Each row below holds a small network's activations on one input, seen along a few directions.
Each table varies a few parts of the input and shows all the possible inputs, shuffled.
A made-up example of a description, with smaller parts first: one of 6 places along a line, together with either a single point or one of 9 places along a line or (one of 2 separate values, together with one of 5 places around a ring).
Shared parts are said once, and a part with two or three values counts as separate values.

Other details of the inputs shift rows strongly along two fixed directions, in all tables alike. That doesn't count.

Rows:
row 1: [-8 -7  6 22 -5 -2  0 -1 -5 -4  0 16]
row 2: [ -7  -6   8  11  -3   3   4  -1 -15  -9 -10  15]
row 3: [ 10   9  -7  11   4   2   7   9  -8 -11 -10  16]
row 4: [  2 -10   7   7 -11  14  -8  -1 -10 -22  -7  -2]
row 5: [ -3 -14  14  10   3   8 -10   6   4 -14  -4  -9]
row 6: [ 2  7 -5 21 10  3  8 14 11  1 -6  9]
row 7: [ 10 -21   2  -2  -6 -11   1  11  -1  -7 -27  -1]
row 8: [ 3 -3  4 14  6  8 11 15  9  2  2 11]
row 9: [-25  91  48 -51 -53 -63  52 -45   8  20  40 -95]
row 10: [ 12   3  -3   9  17  -6  10   6  -3 -11 -10  12]
row 11: [ -10   -7  -76 -117   37   23  -72  -55   20   62   36   34]
row 12: [ -5 -12  12   9  10  -5   6  -3  -9  -8 -10  11]
row 13: [  0 -17   1  10 -14  -2  -1  20  12   5 -22  -4]
row 14: [ -23  -12  -66 -116   25   24  -88  -66   26   49   28   26]
row 15: [ -6 -13   9  17  -5  15  -8   5   9  -9  -3  -9]
row 16: [ -4 -11   1  23  -4   3  -3   1 -10  -3   3   3]
row 17: [-10 -13   5  22   4  10   1   6  -1   6  -3  -4]
row 18: [ -39   -5  -62 -106   33   15  -81  -57   30   70   30   41]
row 19: [ 13   4 -13  23   3   2   0  10  -4  -5   3   4]
row 20: [ 6 -4  9  8 14  1  9 16  4 -3  1 10]
row 21: [-11  92  28 -46 -48 -52  67 -33   1  40  52 -99]
row 22: [ -7 -14  10  16  12   3  -2   7  -6   1  -4  -5]
row 23: [ 17  -1  -8  10  19   0   6   8  -8 -10  -8   0]
row 24: [ 15  -5  -2   5   1  13   8  11 -16  -9   0   5]
row 25: [ 11  -1   2   4   0   7  11   9 -11 -11  -3  18]
row 26: [  0 -12  15   4   1   0  -2  -5   1 -23 -11   6]
row 27: [ -2  -6  12   6 -12   8  -5  -2  -4 -24 -10  10]
row 28: [10  2 -5 16 19  2  2 17  0 -2 -4 -4]
row 29: [13 -6 -4 16 -1  7  4 11 -6 -5 10  6]
row 30: [ 14   5 -12  13   5   8   4  10 -14 -10  -7   4]
row 31: [ -2 -10   3  12  -2   9   0   1 -20  -7  -7   2]
row 32: [  8 -15  -2   0 -19  -3  -2  14  -7  -7 -27   3]
row 33: [-19  84  35 -51 -43 -64  62 -52 -17  30  40 -99]
row 34: [ 9 -2  1 15 -2  2  7  9 -1 -6  7 18]
row 35: [  3 -18   5   3  -6  -9  -4  20   7   1 -23  -4]
row 36: [ 13  -7   6   2  13  -1  13   7  -5 -11  -3  14]
row 37: [ 9  8 -9 22  2 -3  4  9  2 -7  0 17]
row 38: [10 -8  5  9 15  7  6 17 -2 -1  3 -2]
row 39: [ 5  6  0 15 18 -3  5 15  6 -3 -7  9]
row 40: [-10  -9  14  15  -6   9  -5   4  15 -11  -6   3]
row 41: [  7 -16  -3  11 -21  -8  -5  14   3  -3 -17   3]
row 42: [ -4  -7  10  16 -14   3  -8  -2   6 -19   0  11]
row 43: [  7   2 -10  22  11   9   4  16   5   3  -3  -3]
row 44: [-14  -9  10  21   3   4   4   5   5   4  -5   8]
row 45: [  1 -11   5  18 -13   8 -12  -1   0 -18   3  -2]
Each input here is: one of 5 places around a ring, together with either a single point or (one of 2 separate values, together with one of 4 places along a line).
Question: Changing only the place on the ring of 5 turns row 9 into row 27. The same change can be made to row 20. Which row results?
Answer: row 25
Question: Changing only the place on the ring of 5 turns row 34 into row 8. The same change can be made to row 29. Which row results?
Answer: row 21
Question: Start at row 12 and move only the place on the ring of 5, one step at a time. The first step leads to row 18. Which rows follow, in order?
Answer: row 44, row 1, row 2

Rows:
row 46: [ 7  3 -2 10 -4 -2  3 12  1  2 -4 -1]
row 47: [ 7  0 -1  1  1 -1  8  8 -9 -5 -7 -1]
row 48: [ 0  5  7 12  6  4  8  1 -1 -3  6  5]
row 49: [ 0  1  3 12 10 -1  8  6  4  3 -1 -3]
row 50: [ -9  -1 -25 -32  19  15 -28 -16  12  19  18  24]
row 51: [  7   4   2   7   0  -1   3   1 -10  -9   0   2]
row 52: [10 -2  0  2 -1  0  7  7 -8 -4 -5 -3]
row 53: [-15 -12  19   9 -14   3  -4  -6   1  -9  -1  -1]
row 54: [ 0  5  6 13  2  6  4  2 -4 -3  7  2]
row 55: [11  0  2 -2  4 -3 10 10 -5 -6 -5  1]
row 56: [ 4  2 -3  9 -2 -3  7 10  2  1 -6  0]
row 57: [11  0  0  2 -1 -1  5  8 -8 -4 -7 -2]
row 58: [ 9  0  0  2  3 -2 10  5 -6 -5 -9  0]
row 59: [-15  94  11 -67 -52 -60  46 -46   5  46  46 -86]
row 60: [-11 -18 -19 -44  -2  12 -41 -21  11  11  -5  10]
row 61: [  3   3   1   7   1  -1   5   1 -11 -10  -1   3]
row 62: [-2  1  2 12  7  0  5  9  0  2  0 -4]
row 63: [  7   1   1   7   0   0   5   0 -10 -10   1   2]
row 64: [ 1 -1  2 12  5  0  5  8  2  3  2 -6]
row 65: [ 1  1  3 13  6  0  3  9  1  4  1 -5]
row 66: [ -5  -9  14   2 -14   0  -7  -7  -3 -19  -8  -5]
row 67: [-2  5  5 13  6  5  8  0 -1 -4  5  4]
row 68: [-23 -21 -15 -34   2   8 -41 -20  17  23   3  12]
row 69: [  8   4   3   4   5  -4   7   3  -6 -11   1   5]
row 70: [ 7  3  0  8  0 -5  7 10  4  2 -5  2]
row 71: [ 2 -3  2 12  5  0  5  7  3  2  3 -7]
row 72: [-1  0  2 12  8 -1  7  7  2  3 -1 -4]
row 73: [-12  -8  17   9 -12   7  -7  -6   4 -13  -2  -6]
row 74: [ 1  1  4 13  1  6  6  1 -2 -5  9  0]
row 75: [11  0  2  1  4 -3 10  6 -6 -3 -8  1]
row 76: [ -8 -13  15   3 -16  -4  -5  -8  -6 -14  -8   0]
row 77: [-4  4  4 13  3  6  6  2 -5 -5  6  2]
row 78: [-3  4  5 13  4  5  8  1 -3 -4  5  3]
row 79: [ 2  1  4  9 11 -3  8 11  5  1  2 -2]
row 80: [ 0  2  5 13  1  6  5  1 -3 -4  8  1]
row 81: [ 8 -1  0  1  2 -1  9  6 -7 -4 -8 -1]
row 82: [ 3  3 -3  9 -3 -3  5 11  0  0 -5  0]
row 83: [ -2  -2 -32 -35  13   6 -28  -7  17  24   7  22]
row 84: [-11 -12  15   8  -8   1  -7   1   8  -6  -8 -13]
row 85: [ -9 -13  12   5 -20  -6  -4   3   5  -4 -13  -3]
row 86: [ 7 -1 -4  9 -4 -2  6 10  3  0 -2 -3]
row 87: [ -6 -10  10   5 -18  -1  -7   3   9  -8 -13  -8]
row 88: [ -5 -16  14  -2 -16  -4  -2  -1  -4  -9 -15  -5]
row 89: [ -2  -2 -28 -36  17   8 -29 -21   4  16  10  25]
row 90: [ 5  3  1  7  3 -2  7 -1 -9 -9 -2  3]
row 91: [11 -4 -1  2 -1  0  8  6 -7 -5 -4 -4]
row 92: [ -3  -2 -30 -35  16  10 -28 -22   4  15   9  24]
row 93: [  8   0   0   7   0   0   5  -1  -8 -11   3   1]
row 94: [ 1  1  5 11 10 -2  7  8  4  4  0 -2]
row 95: [ -4  -2 -34 -32  12   8 -28 -12  16  25   4  21]
Question: Changing only one part turns row 95 into row 67. The same change can be made to row 56. Which row results?
Answer: row 78
Question: What do these inputs look like to the network?
Answer: one of 5 places around a ring, together with either one of 2 separate values or one of 8 places along a line
Question: List by row number the other rows that have the place on the ring of 5 in common with row 76.
Answer: row 51, row 61, row 63, row 66, row 69, row 89, row 90, row 92, row 93
Question: Which other rows does row 88 become when the choice among 2 separate values takes its other values? List them by row number.
Answer: row 60
Question: Which other rows does row 94 become when the place on the line of 8 takes its other values? List them by row number.
Answer: row 49, row 62, row 64, row 65, row 71, row 72, row 79
